A small network was shown many inputs. Here are its activations along a few directions, one row for each input.
In each table, some parts of the input vary, and every possible input appears once, in random order.
Descriptions start from the smaller parts, as in this example, which fits no table here: one of 8 places around a ring, together with either a single point or one of 11 places along a line or (one of 3 separate values, together with one of 6 places along a line).
Shared parts are said once, and a part with two or three values counts as separate values.
(in the rows, 128 means zero)

Other details of the inputs shift rows strongly along two fixed directions, in all tables alike. That doesn't count.

Table:
row 1: [ 96 122 149 125 120 168 224 142  88 169 177 112]
row 2: [114 116 150 134 121 173 184 150 120 152 160 126]
row 3: [108 159  82 116 121  99 104 114 119 120 128 104]
row 4: [152 162 105 124 134  96  52 114 152  97  95 138]
row 5: [ 84 158  83  99 105 101 134 109 114 146 152  91]
row 6: [117 111 145 125 136 159 190 153 121 158 152 130]
row 7: [148 158 110 140 119  90  49 121 140  96  92 140]
row 8: [177 117 183 154 147 168 121 157 156 102 114 167]
row 9: [114 109 143 128 138 159 191 155 120 154 152 130]
row 10: [132  57 156 125 139 155 168 122 117 149 122 126]
row 11: [113 111 145 121 132 163 206 150 118 171 161 120]
row 12: [166 111 130 132 147  89  24  87 146  80  74 138]
row 13: [150 161 114 138 119  88  52 121 139  91  91 138]
row 14: [188 116 181 147 161 151 126 153 165 114 102 168]
row 15: [ 98 165  93 121 106 107  99 104 116 125 133 117]
row 16: [182 113 174 157 162 152 131 153 163 104 103 170]
row 17: [185 115 179 145 161 153 126 156 162 111 104 170]
row 18: [ 79 154  78 106 108 101 136 112 112 138 151  90]
row 19: [110 162  88 111 114  98 103 107 130 133 127 106]
row 20: [104 108  98 112 121  95  88  80 110 131 121  96]
row 21: [ 93 110 144 127 114 156 222 145  95 175 176 123]
row 22: [158 117 167 148 139 170 136 153 143 120 128 154]
row 23: [148 110 116 126 139  91  39  84 134  97  87 126]
row 24: [185 111 180 158 144 158 121 162 156 106 110 165]
row 25: [ 80 106  94 101 111  96 120  79  97 146 144  79]
row 26: [ 82 155  84 117  92  99 130 116  98 148 145  92]
row 27: [108 157  88 122  98 104  95 116 122 125 134 104]
row 28: [ 88 116 148 125 115 167 220 142 100 172 179 119]
row 29: [177 111 175 148 164 153 128 162 156 104 105 172]
row 30: [ 80 156  82  99 106 101 133 113 111 141 152  94]
row 31: [163 113 159 151 155 153 146 150 151 121 117 157]
row 32: [102 157  81 117 118 100 103 113 125 122 128 107]
row 33: [155 163 107 126 133  94  53 111 154 100  94 136]
row 34: [181  62 180 139 158 149 117 126 142 108  86 156]
row 35: [101 112 143 116 124 158 222 145 115 179 173 109]
row 36: [119 112 141 137 137 157 194 146 127 154 150 128]
row 37: [ 78 160  87 108  92 116 127 110 110 136 160  89]
row 38: [ 84 154  84 112  88 106 128 115 109 140 157  86]
row 39: [145 158 102 127 137  95  52 120 148  88  95 141]
row 40: [179 111 174 152 164 154 129 160 159 104 104 169]
row 41: [180 113 178 145 162 154 126 160 158 108 105 172]
row 42: [116 112 149 137 124 155 192 146 107 161 154 140]
row 43: [ 79 154  87 114  89  95 131 116 102 145 149  92]
row 44: [ 83 102  88  94 104  98 125  80  97 142 133  80]
row 45: [161  62 165 133 150 149 132 123 130 125 100 143]
row 46: [161 114 167 152 143 151 142 150 132 127 119 171]
row 47: [148 160 104 125 135  96  51 118 148  92  95 141]
row 48: [153 159 105 137 117  99  43 120 148  90 100 134]
row 49: [156 120 170 151 144 162 140 147 138 123 123 166]
row 50: [ 96 109 137 126 126 157 226 144 114 169 173 111]
row 51: [ 77 154  80 102 108 101 134 115 110 137 152  94]
row 52: [124 162 104 126 114  95  91 110 113 111 119 129]
Each input here is: one of 4 places along a line, together with either one of 2 separate values or one of 5 places around a ring or one of 6 places along a line.
Q: Changing only the place on the line of 4 turns row 46 into row 42. The same change can be made to row 22. Which row results?
A: row 2
Q: Changing only the place on the line of 4 turns row 16 into row 50. The same change can be made to row 52. Which row results?
A: row 21
Q: Which other rows does row 13 become when the place on the ring of 5 takes its other values? List them by row number.
A: row 1, row 8, row 24, row 52

Table:
row 53: [110 128 145 136 139 152 228 165 141 155 174 107]
row 54: [130 113 149 132 129 128 145 132  68 141 146  91]
row 55: [123 103 144 126 128 110 162 132  55 150 149 106]
row 56: [141 178  88 134 142  96  64 138 162  66  93 123]
row 57: [132 143  83  99 147  51  76 103  96 112 110  92]
row 58: [ 99  99 119  95 140 121 187 102 108 143 151 109]
row 59: [131  76 148 123 161 162 217 119 119 168 139 136]
row 60: [ 89 161  71 117 119 139 186 144 107 141 170  69]
row 61: [ 90 134  85 134  97  85  44  89 125 130  97 123]
row 62: [136 130  98 122 137 107  23 105 184  96  89 117]
row 63: [179  78 194 174 141 176  66 148 181 102  93 176]
row 64: [122  87 108 113 111 119 162 136 139 173 125 109]
row 65: [123 186  73 128 119  91  96 116 158 110 138  96]
row 66: [170 112 168 127 173 160 155 189 154 109 109 190]
row 67: [121 129  79 126  69  74  52 100 127 130  98 116]
row 68: [227  91 194 180 174 130  76 146 125 108  66 191]
row 69: [ 73  89 109 114 133 137 184 126 123 191 142 101]
row 70: [174 119 181 193 139 150 154 164 154 132 114 193]
row 71: [188  95 174 136 186 137 128 154 131 115 106 127]
row 72: [ 55 107  94 123 104 130 160  87  82 170 166 116]
row 73: [ 95 179 127 107  98 131 130 125 101 141 161 107]
row 74: [167  78 195 167 156 171  76 131 174  81 102 198]
row 75: [133 147 145 104 144 172 185 152 134 163 169 115]
row 76: [174  79 185 133 176 170 150 131 165 106 111 156]
row 77: [119 162 123  91 139 109 139 135 133 137 141 134]
row 78: [167 137 199 166 129 163 113 156 173 113 120 182]
row 79: [ 93 121  90  92 126 139 176  87 103 151 170  68]
row 80: [167 121 173 151 133 203 153 183 126 120 136 167]
row 81: [135 157  84  96 132  94  82  74 119 103 101  74]
row 82: [164 150 123 132 116 108  45  80 116  82  84 114]
row 83: [ 86 136 102 110  95 115 119  76  89 120 149  88]
row 84: [ 89 132 130 114 107 154 201 165  73 152 168 134]
row 85: [ 83 139 126 143 102 163 213 162  82 144 176  96]
row 86: [145 122 155 146 154 124 179 165 164 127 136 158]
row 87: [119 127 142 155 119 140 175 167 103 120 141 148]
row 88: [117 145 163 118 115 141 163 148 105 149 156 150]
row 89: [123 150 106 111 104  69  69  74  89  93  93 111]
row 90: [151 190 118 148  99 110  28 108 165  96 114 146]
row 91: [157  64 156 119 129 128 147 161 168 134 112 147]
row 92: [174  80 159 127 133 138 106 158 190 112  97 138]
row 93: [ 97 110 117 127 117 106  78  92 124 103 127 154]
row 94: [145 192 113 100 141 100  52 121 166  94 105 132]
row 95: [ 94  78 132 110 155 137 169 119 137 139 150 142]
row 96: [164 144 169 139 154 144 115 151 195 113 114 164]
row 97: [119  88 158 133 117 187 199 113  92 155 174 111]
row 98: [119 173 102 100 138 111 134 122 128 157 131 128]
row 99: [ 95 100 135 116 109 129 173  99  83 140 157 121]
row 100: [153 131 188 157 124 140 128 152 157 124 125 191]
row 101: [127 191  59  97 125 109  65 126 136  95 118 108]
row 102: [108 181  63 131 124  67 112 110 144 133 123 115]
row 103: [113 144  84 125 104  86  72  61 100 117 108 124]
row 104: [146  59 183 137 168 151 138 160 179 128 102 170]
row 105: [142 147  83 105 146  89  86 105  99 122 126  66]
row 106: [156 121 192 179 131 165 167 172 152 120 142 162]
row 107: [134 104 155 106 153 150 190 121 112 136 124  93]
row 108: [160  67 192 146 173 171 117 162 196 115  95 161]
row 109: [196 126 192 151 171 132  99 162 212  98  89 214]
row 110: [127 172 100 125 132  96 104 114 163 142 114 145]
row 111: [117 196  77 110 113  97  75 102 163 122 136 103]
row 112: [123 117 146 169 126 168 212 171  96 155 144 150]
row 113: [153  82 153 130 178 143 209 150  87 180 135 114]
row 114: [102 144  89 132 139 128 197 151 111 154 140 113]
row 115: [ 92 144 109 124 107 154 189 151  71 168 153 132]
row 116: [165  75 181 149 102 154 112 159 158 119 111 146]
row 117: [106 178  61 116 128  68  93 127 130  90 113 114]
row 118: [ 87 165  64  94 127 118 166 136  95 159 141 109]
row 119: [130 129  90 118 150 114  38  84 173  87 111 132]
row 120: [ 98 133 105 115 102 109 160  81  56 158 126  89]
row 121: [ 60 126 102 117  86 116 100 105 110 139 144  82]
row 122: [152  75 172 139 180 166 115 133 185 100 112 171]
row 123: [196 123 195 190 145 125  95 166 181  80  93 216]
row 124: [118 191  82 149  87  93  73 108 132 104 141 105]
row 125: [163 101 191 142 136 159 143 124 111 110 104 134]
row 126: [ 96 128 129  99 140 180 232 178 104 159 172 106]
row 127: [138 181 107 128 111 116  41 136 129  73  99 147]
row 128: [ 87 178 103 110  95 118 149 114  81 174 158 116]
row 129: [112 182  75 145  93 117  91 126 108  98 136 100]
row 130: [157 124 107 135  76 107  28 114 155  99 102 117]
row 131: [160 195 121 128 110 116  24 113 146  92 111 144]
row 132: [119  75 149 126  83 129 157 148 118 150 140 128]
row 133: [ 98 110 122  87 136 115 209 107  82 154 141  82]
row 134: [143  87 158 120 163 155 223 125 102 169 118 119]
row 135: [126 130 106 140 119 122  26  81 146  84 117 143]
row 136: [ 78 172 100 129  84 112 154 109 100 178 160 117]
row 137: [124 125  72  98  91 100  84 113 153 130 127  75]
row 138: [112  77 168 143 120 141 125 141 135 134 121 154]
row 139: [110 127 110 120 110 125 155 115  45 161 171  59]
row 140: [ 79  93 100 112 147 136 174 102 121 168 151 124]
Q: Changing only one part turns row 87 into row 112. The same change can be made to row 132. Which row results?
A: row 67
Q: Changing only one part turns row 60 into row 114. The same change can be made to row 135. Which row results?
A: row 72
Q: What is each input in this table made of?
A: one of 2 separate values, together with one of 4 places along a line, together with either one of 5 places around a ring or one of 6 places along a line
Q: Which other rows does row 132 become when the place on the line of 6 takes its other values? List them by row number.
A: row 55, row 89, row 93, row 99, row 138
Q: List by row number the other rows that have the place on the line of 4 and the choice among 2 separate values in common with row 116.
A: row 54, row 73, row 74, row 78, row 83, row 85, row 106, row 121, row 125, row 127
Q: Which other rows does row 58 become when the place on the line of 4 takes its other values? List them by row number.
A: row 59, row 76, row 79
Q: Which other rows does row 103 become when the choice among 2 separate values takes its other values? List them by row number.
A: row 59
Q: Which other rows does row 124 become when the place on the ring of 5 takes its other values? List them by row number.
A: row 80, row 90, row 129, row 131
Q: Which other rows does row 65 become when the place on the ring of 5 takes its other values? List them by row number.
A: row 60, row 75, row 101, row 111
Q: List by row number the other rows that have the place on the line of 4 and the choice among 2 separate values in common with row 126.
A: row 53, row 56, row 71, row 76, row 92, row 94, row 96, row 107, row 108, row 122
